Each row below holds a small network's activations on one record, seen along a few directions.
Records have a field called SOV. Each example row is followed by its value.
Records without SOV are marked none.
Other fields move the rows too, some of them a lot.
In the rows, zero is written as 500.
Random noise pushes rows far along 8 fixed directions. That doesn't count. These rows show it; they differ only by the noise:
[373 528 469 360 522 409 507 494 508 528 374 484 608 505 482 467 551 447
 536 298 405 453 623 466 599 462 310]
[528 706 573 542 543 445 623 552 429 527 503 574 537 538 504 416 486 578
 380 577 584 412 491 533 489 495 589]
[506 425 486 641 469 452 300 478 503 544 432 580 427 480 488 383 439 568
 488 478 482 422 406 563 587 544 563]
[368 596 351 197 369 438 633 507 582 492 624 410 450 541 654 562 533 429
 507 674 518 590 347 559 325 599 532]
[511 410 495 533 492 462 426 487 487 533 513 498 457 481 605 432 643 517
 494 538 546 437 486 562 488 568 595]
[495 560 559 445 535 375 612 524 477 613 681 558 577 530 677 554 711 576
 496 489 582 377 335 545 438 581 540]
[462 543 579 559 541 353 468 545 536 564 564 620 548 536 582 482 534 611
 453 384 482 384 280 535 579 555 462]
[598 409 188 373 264 678 414 368 497 654 498 593 502 602 704 497 580 400
 519 540 315 515 533 572 412 527 647]
[440 632 473 372 478 483 621 458 420 526 463 485 591 470 303 565 362 491
 579 439 533 453 583 416 504 406 354]
[518 475 422 485 412 535 457 471 541 530 536 599 529 562 560 537 461 518
 476 428 390 475 381 496 525 500 475]

[529 277 511 584 530 480 341 426 403 546 487 464 502 405 474 489 672 523
 630 402 579 353 602 494 552 538 494]
tevi
[515 526 445 508 386 643 509 570 690 281 587 488 351 598 559 549 282 459
 324 694 402 725 307 495 423 505 578]
zasu
[616 248 599 790 491 506 244 414 465 566 643 571 374 358 347 581 387 664
 662 502 638 394 228 500 541 547 570]
las
[607 264 551 659 453 567 392 532 640 391 723 586 414 562 775 568 644 583
 379 544 464 514 184 536 483 617 616]
der
[529 501 587 594 600 493 495 541 478 513 423 488 518 495 506 424 579 497
 463 471 499 498 631 500 551 471 522]
none
[415 492 402 343 424 528 513 473 578 465 489 487 536 537 466 591 408 428
 547 400 373 565 489 436 522 459 346]
zasu
[424 379 454 550 488 304 199 435 449 729 449 462 354 369 495 350 549 530
 704 556 614 387 420 652 498 651 636]
tevi
[440 482 324 292 365 555 501 415 506 516 470 482 557 518 477 576 440 413
 584 427 390 509 543 450 490 469 369]
der
[528 643 367 316 372 489 615 455 462 674 679 523 484 542 627 580 523 491
 572 697 556 486 342 578 295 587 648]
dilop
[512 444 678 589 624 425 534 538 495 523 586 470 538 438 465 582 575 557
 568 424 580 469 443 450 523 484 419]
none
[545 525 596 542 560 444 568 510 457 567 623 521 509 474 568 521 623 572
 508 564 627 438 412 545 436 544 588]
tevi
[450 632 512 390 527 456 648 594 622 518 546 477 503 586 678 509 579 441
 414 559 421 644 434 552 421 519 535]
none
[615 609 332 512 354 606 486 324 287 734 482 556 470 416 192 553 206 535
 722 617 599 448 537 511 397 428 611]
las
[535 727 401 431 500 522 570 410 283 732 326 490 547 454 329 378 447 439
 609 606 584 430 842 546 438 420 620]
giru
[421 386 475 430 480 463 425 483 520 448 442 419 480 451 504 473 556 458
 551 460 497 487 559 486 531 529 420]
der
[460 596 565 462 568 427 585 592 550 448 523 478 525 550 579 499 563 496
 432 476 472 528 471 495 499 518 459]
zasu
[630 342 639 637 580 604 519 502 458 373 598 485 514 467 495 569 638 537
 465 478 607 441 563 428 508 470 510]
kot
[565 525 627 556 525 583 626 494 414 339 581 396 456 402 242 610 335 532
 536 637 703 496 564 372 436 411 460]
dilop

Which value of SOV does each new row have?
[354 781 560 356 563 290 686 579 472 531 521 458 518 508 529 415 525 540
 438 619 651 457 457 577 436 571 529]
der
[373 701 393 316 493 484 571 542 533 426 241 531 619 615 539 342 476 398
 334 355 295 521 740 491 622 444 367]
der
[556 644 723 675 682 393 606 630 518 558 558 592 552 550 583 465 591 604
 383 462 527 473 401 538 533 494 557]
none
[554 722 755 574 684 518 807 624 500 414 591 535 641 553 407 621 455 562
 372 449 546 541 522 377 514 357 390]
none
[444 489 469 341 516 464 582 525 586 544 589 416 495 525 691 559 688 415
 529 554 477 611 473 548 395 556 519]
none
[604 552 471 671 495 537 380 484 466 661 397 678 542 559 463 427 376 553
 483 382 352 454 475 531 603 441 547]
none
[576 242 400 504 387 684 419 429 511 357 510 369 364 457 553 497 587 407
 503 673 547 592 634 506 396 515 624]
der
[502 398 484 507 454 552 459 439 461 443 513 492 523 452 358 594 417 520
 583 405 510 447 504 410 535 450 380]
der
